Read these off the row that follows.
1) Which number is the third entry from the left?
2) Which number is the 1st entry from the left?
3) Which number is the first entry from the right?
24,107,112,148,96
1) 112
2) 24
3) 96

85,77,68,65,123,132,65,135,86,138,117,141
107,66,78,118,137,95,78,70,80,113,63,85
133,97,125,60,166,71,98,143,64,85,80,143
79,133,84,90,77,107,144,76,84,71,41,126
69,82,76,97,101,110,107,74,140,134,134,107
127,114,136,122,82,77,138,140,121,101,135,46
129,74,118,148,67,73,61,111,58,128,102,79
Indices start at 0.
Find the entry in row 0 and column 0.
Answer: 85
Find the bottom-right entry.
Answer: 79
The entry just right of the smallest entry is 126
The entry in row 0 and column 1 is 77
The entry in row 0 and column 2 is 68
Find the largest entry.
Answer: 166
Find the entry in the top-right corner.
Answer: 141
The entry at row 1, column 1 is 66
The entry just left of 148: 118
The entry in row 2 and column 0 -> 133
Find the bottom entry of the column that holds the largest entry.
Answer: 67
Find the entry in row 1 and column 0.
Answer: 107
Find the entry directly above 70.
Answer: 135
Find the entry just left of the largest entry.
Answer: 60
Find the minimum.
Answer: 41
Find the entry in the bottom-left corner.
Answer: 129
The bottom entry of the column that holds the smallest entry: 102
Find the entry directly above the smallest entry.
Answer: 80
Find the entry just right of 67.
Answer: 73

W =  93  124   80  110   73  174  163  101   51  100  141
Report the entry just left of 124.
Answer: 93
Report the entry just left of 80.
Answer: 124
The entry just right of 51 is 100

Read these off the array that follows. Indices start at 0.
1) What is the entry at row 2, column 1?
2) What is the entry in the bottom-left corner?
3) What is the entry just left of the largest entry?
4) What is the entry in row 0 and column 0?
5) What is the entry at row 1, column 0?
6) What is the entry at row 2, column 2?
7) What is the entry directly above the smallest entry?
8) What is the minimum?
125,128,150,136,132,170,140,104,132,130,168,108
129,115,105,133,116,127,105,124,112,137,108,96
68,82,108,66,101,86,83,79,104,62,94,100
98,109,87,99,93,95,89,106,92,99,84,91
111,79,126,112,140,118,102,112,136,114,124,107
98,104,103,99,98,109,89,99,98,99,90,96
98,106,102,102,106,105,100,104,105,100,105,97
124,97,108,125,120,121,93,121,115,130,97,98
124,94,97,125,120,108,90,128,115,131,91,97
72,79,66,72,101,43,80,107,99,70,77,92
134,99,118,135,128,136,99,124,123,141,108,101
45,93,79,46,83,50,87,75,87,36,88,93
1) 82
2) 45
3) 132
4) 125
5) 129
6) 108
7) 141
8) 36
